cols: V H M Z U
Y: [138 169 106 129 106]
W: [ 53 135 110 127  95]
J: [138 169 115 129  84]
F: [138 169 115 129 168]
K: [ 54 135 110 128  95]
T: [ 99 159 110 130 110]
A: [117 153  65 100 142]
howmany Y: [169] : 1
down: [110 110] : M

cols: kos dovud meb vuv togi
fasuk: [133 135 118 116 117]
tepel: [134  54 134 119 153]
vebi: [134  55 134 119 147]
howmany fasuk: [118] : 1
howmany fasuk: [117] : 1
asked: [134  54 134 119 153] : tepel
tail: [134  54 134] : [119 153]

cols: dipuz gufo sali fevag pake muz Baz Dava nesin gidur
rep: [115 143 199  94 166 198 179 117 154 162]
rizo: [101 180 129 145 140 130 144 172 177 121]
rala: [101 180 129 145 140 130 144 116 154 121]
tail: [117 154] : [162]
asked: [101 180 129 145 140 130 144 172 177 121] : rizo
down: [144 144] : Baz

cols: Panev gan ven tasif Vuto
fafig: [142 131  93 210  71]
giri: [137 156 101 190  80]
tepeg: [134 128 155 159 105]
Fuso: [121 127 147  88 157]
zuk: [ 92  92  92  92 156]
tail: [134 128 155] : [159 105]
down: [210 190 159  88] : tasif
howmany zuk: [92] : 4
common zuk giri:  : [156]

cols: Gizuk kuda Gagar fala gemap pid
Gisu: [ 94 119 126 126 126 119]
tirav: [155 187  76 203  92  77]
tafo: [196 117 175 106 196 196]
bod: [114 156  95  81 184  90]
Silu: [114 156  49  81 184  90]
Zel: [182  89 151 151 135 150]
Tur: [114 190  94 151 116 125]
Git: [131 142 107 107 157 107]
down: [203 106  81  81 151 151] : fala
howmany tafo: [196] : 3
common Tur bod:  : [114]
howmany Zel: [151] : 2
howmany Gisu: [126] : 3
at: [175 106 196 196] : tafo, 3

cols: tapos Duge pem Buna
Pobo: [128 176 114 101]
Resul: [132 107 138  92]
kupep: [118 118 118 118]
Mut: [118 162 118 119]
lak: [139 118 130 122]
norub: [119 176  95 205]
down: [101  92 118 119] : Buna
at: [176  95] : norub, 2
howmany kupep: [118] : 4
common kupep lak:  : [118]

cols: lav Rir sizud lidi nuzok Sapur meros lumo
fari: [ 76 122 158 136 159 157 178  95]
Mudam: [159  98 135 142 123 103  98 175]
Gili: [ 94 184  83 130 140  85 124 112]
soka: [180  94 136 104 215 136 187 184]
Tuzo: [138 114 203 107 136 204 174 144]
common fari Mudam:  : [159]
down: [130 104] : lidi
at: [135 142 123 103] : Mudam, 3
at: [158 136 159 157 178  95] : fari, 3
common soka fari:  : [136]
down: [157 103  85 136] : Sapur
common Tuzo fari:  : [136]

cols: zufi bedet pulu lozu pufo
vop: [ 82 152  97 173  85]
tes: [ 94 176 103 127 126]
Pil: [133 152  96 173 136]
dalap: [138 133 152  99 173]
Nizu: [163 169 152 119 173]
at: [ 96 173] : Pil, 3
at: [133 152  99 173] : dalap, 2
tail: [152  96 173] : [136]

cols: pifop Fis fik mibif nin
Legi: [ 91 110 173 145 163]
vit: [137 105  74 165 112]
sul: [137 111  74 177 112]
Pokeb: [105  74 165 111 167]
nusil: [177 146  92 111 102]
gez: [142  96  72 177 119]
seso: [116 148 177 145 164]
bafaf: [197 143 141 114 178]
gune: [146 146 110 110 110]
kan: [ 96 110 168 146 161]
tail: [ 96  72 177] : [119]
asked: [146 146 110 110 110] : gune
down: [142 116 197 146  96] : pifop
at: [105  74 165 112] : vit, 2
tail: [168 146] : [161]
howmany gune: [110] : 3
down: [105 111  74 146  96 148] : Fis

cols: buge dig Fuf Lelag
vupaz: [ 59  98 192  42]
Kolo: [ 59  99 132  75]
sep: [ 70  70  70 151]
tail: [59 98] : [192  42]
howmany sep: [70] : 3
down: [132  70] : Fuf
asked: [ 70  70  70 151] : sep

cols: gam Sev Non livu
seno: [122 139 141 139]
tof: [143 142 103 143]
rizek: [178 174 103 149]
tupaz: [217 132 180 124]
vabo: [217 175 103 165]
tail: [143 142] : [103 143]
howmany tof: [143] : 2
tail: [174 103] : [149]

cols: dovu Fige kabop Tal vefi Faso
tovuf: [ 89 173  89 121 121  89]
puzab: [122 163 137 204 129 192]
Ked: [161  98 157 108 107 109]
teras: [183 163  90 119  78  99]
asked: [183 163  90 119  78  99] : teras
howmany tovuf: [121] : 2
at: [122 163] : puzab, 1
down: [173 163  98] : Fige

